Each row below holds a small network's activations on one input, seen along a few directions.
Each table varies a few parts of the input and shows all the possible inputs, shuffled.
Descriptions start from the smaller parts, as in this example, which fits no table here: line(4) and (point or ring(9) or (values(3) and ring(8))).
Shared parts are said once, and a part with two or three values counts as separate values.
In the rows, zero is written as 128.

Other details of the inputs shift rows strongly along two fixed directions, in all tables alike. That doesn't count.
These rows show it; all are for the same input, with only those details redrawn:
[ 88 151 125 130 168  93 166 165 128 139 155 156 156 184  61 168]
[196 144 182 142 107 117 149  97 133 143 119 156 124 152 161 109]
[184 155 178 170 120  96 173 123 118 164 132 145 133 146 140 112]
[115 128 125  71 143 134 125 100 152  84 134 185 147 178  95 173]

Rows:
row 1: [ 95  97 117  80 127 129  80 147 151  86 142 124 130 124 133 167]
row 2: [104 138 127 180 137 109 161 179 112 181 164  86 129 101  97 119]
row 3: [ 67 129  74 161 144 106 160 214 110 164 177  87 151 137  77 142]
row 4: [155 184 143 190 116  92 186 141 101 235 138 143 138 131 141  90]
row 5: [117 134 141 160 154 112 115 140 107 131  98 100 119 135 112 142]
row 6: [131 107 111 111 121 140 112  94 128 112 108 137 120 113 145  90]
row 7: [ 87 101 119  98 141 144  85 124 147  84 123 144 124 116 108 168]
row 8: [183 105 146 135  87 134 121 121 138 138 139 112 115  90 192  80]
row 9: [168 124 163 173 135 108 146 150 110 142 124  89 125  92 150  96]
row 10: [105 162 133  58 120 134 108 122 162  94 146 170 151 178 116 155]
row 11: [160  93 141  81 119 164  60  71 133  55  64 149 108 134 168 137]
row 12: [ 94 105 125  95 138 154  75 115 146  71 109 140 111 118 124 180]
row 13: [ 95 109 108  75 158 136  89 113 136  84 100 143 125 138  96 152]
row 14: [136  97 110 115 117 140 112  98 118 100 109 146 131 118 142  90]
row 15: [ 99 149 118  58 129 139 104 101 161 100 103 192 130 153 133 185]
row 16: [182 114 150 132 110 148 137  92 131 135 122 103 113  86 173  66]
row 17: [ 88 131  77 121 141 147 122 117 102 132 123 115 138 150  80 128]
row 18: [ 83 122  78 109 125 144 137 139 130 125 151 109 128 114  94 154]
row 19: [ 93 111 126  91 144 155  78 114 155  85 107 134 105 113 125 177]
row 20: [ 82 102 102  75 152 129  99 120 141  79 104 145 126 123 109 152]
row 21: [ 94  99 112  77 136 136  95 134 152  73 133 135 126 108 112 178]
row 22: [195 156 179 138 107 123 136  85 141 122 104 157 118 149 172 128]
row 23: [110 158  97 121 121 137 157 100 119 140 156 153 166 179  83 148]
row 24: [157 126 126 177  95 132 144 149 120 186 150  79 113 108 172  87]
row 25: [118 128 145 153 136 113 124 160 133 131 131  94 109 100 129 160]
row 26: [167 113 162 138 111 128  95 136 151 131 115  96  92  98 202 124]
row 27: [146  96 142  81 109 149  86  98 168  84 111 131 100  92 172 141]
row 28: [174 120 122 152  94 144 142  86 111 146 109 116 110  99 175  68]
row 29: [ 69 126 114 138 176 112 131 188 136 143 141 118 123 114  77 159]
row 30: [ 78 122 114 132 176 115 126 182 118 102 133  97 137 135  87 166]
row 31: [ 66 140  69 172 167 109 167 187  77 160 146 102 156 163  41 126]
row 32: [112 164 146 143 125  97 154 147 126 183 130 161 136 150 124 146]
row 33: [106 186 111 178 114 105 193 148 102 225 152 138 162 154 108 126]
row 34: [196 144 182 142 107 117 149  97 133 143 119 156 124 152 161 109]
row 35: [135 116 105 132 107 165 117  98 136 135 125 124 110 103 147 115]
row 36: [158 140 142 205 118 103 166 170 102 183 153  89 125  85 132  85]
row 37: [ 99 100 122  80 124 140  70 136 149  73 126 121 119 127 146 181]
row 38: [ 81 122 115 134 158 108 124 188 130 108 140 109 124 121  92 178]
row 39: [155  87 139  85 118 151  74  78 135  69  77 153 118 132 153 120]
row 40: [ 88 118  75 113 122 142 135 141 120 113 157 117 134 119  91 153]
row 41: [149 104 116 114 123 149 103  91 112 105 103 144 130 133 130  91]
row 42: [170 110 158 156 117 123 105 109 119 102  75 119 104 109 186 107]
row 43: [176 194 149 155  79 122 181 122 116 196 154 127 150 152 158  73]
row 44: [157 167 137  83  93 142 130  95 149 131 147 167 149 162 154 101]
row 45: [ 95 104 117  76 133 131  85 145 158  99 141 118 120 118 136 163]
row 46: [ 61 114 102 138 174  93 138 189 109 118 126 125 144 139  71 147]
row 47: [151 139 139 188 121 101 154 178 117 199 159  79 119  92 150  82]
row 48: [ 77 120  93 112 152 143 119 137 139 128 145 132 128 108  86 142]
row 49: [160 137 143 200 135 109 172 159  89 178 147  80 138  95 128  68]
row 50: [143  96 136  82 119 154  71  73 149  64  67 140 101 113 181 137]
row 51: [153 145 124 203 127 125 180 153  90 193 147  68 129 102 133  78]
row 52: [ 87 121  82 134 130 150 123 131 118 126 148 126 133 123  91 142]
row 53: [101 133 127 199 143 112 155 172 101 178 158 106 137 106  89 113]
row 54: [ 84 117  70 126 131 136 129 125 100 114 133 127 145 140  90 126]
row 55: [202 166 181  81  79 145 111  72 172  94 103 164 120 132 213 112]
row 56: [148 107 103 121 107 164 123  98 114 111 132 112 132 118 146 103]
row 57: [ 77 127 115 127 181 118 127 178 128 115 131  92 130 130  90 164]
row 58: [209 141 166 136  90 138 161  71 129 150 129 161 133 140 168  82]
row 59: [186 120 146 138 111 141 126  81 118 142  96 123 107 105 162  59]
row 60: [115 125 145 149 155 112 140 159 119 141 137  85 130 107 115 129]
Question: Describe the family of inputs behind these rows.
Answer: line(4) and (values(3) or (values(2) and line(6)))
Question: Changing only the line(4) part turns row 1 into row 8. The same change can be made to row 45. Which row results?
Answer: row 47
Question: Which other rows does row 6 become when the line(6) part takes its other values? List them by row number.
Answer: row 2, row 16, row 47, row 48, row 59
Question: Which other rows does row 22 become when the line(4) part takes its other values? List them by row number.
Answer: row 23, row 34, row 58
Question: Which other rows does row 15 become when the values(3) part takes its other values? List them by row number.
Answer: row 22, row 55
Question: Start at row 17 and move only the line(6) part, one step at a time. The first step leads to row 28. Which rows follow, in order?
Answer: row 51, row 35, row 18, row 24
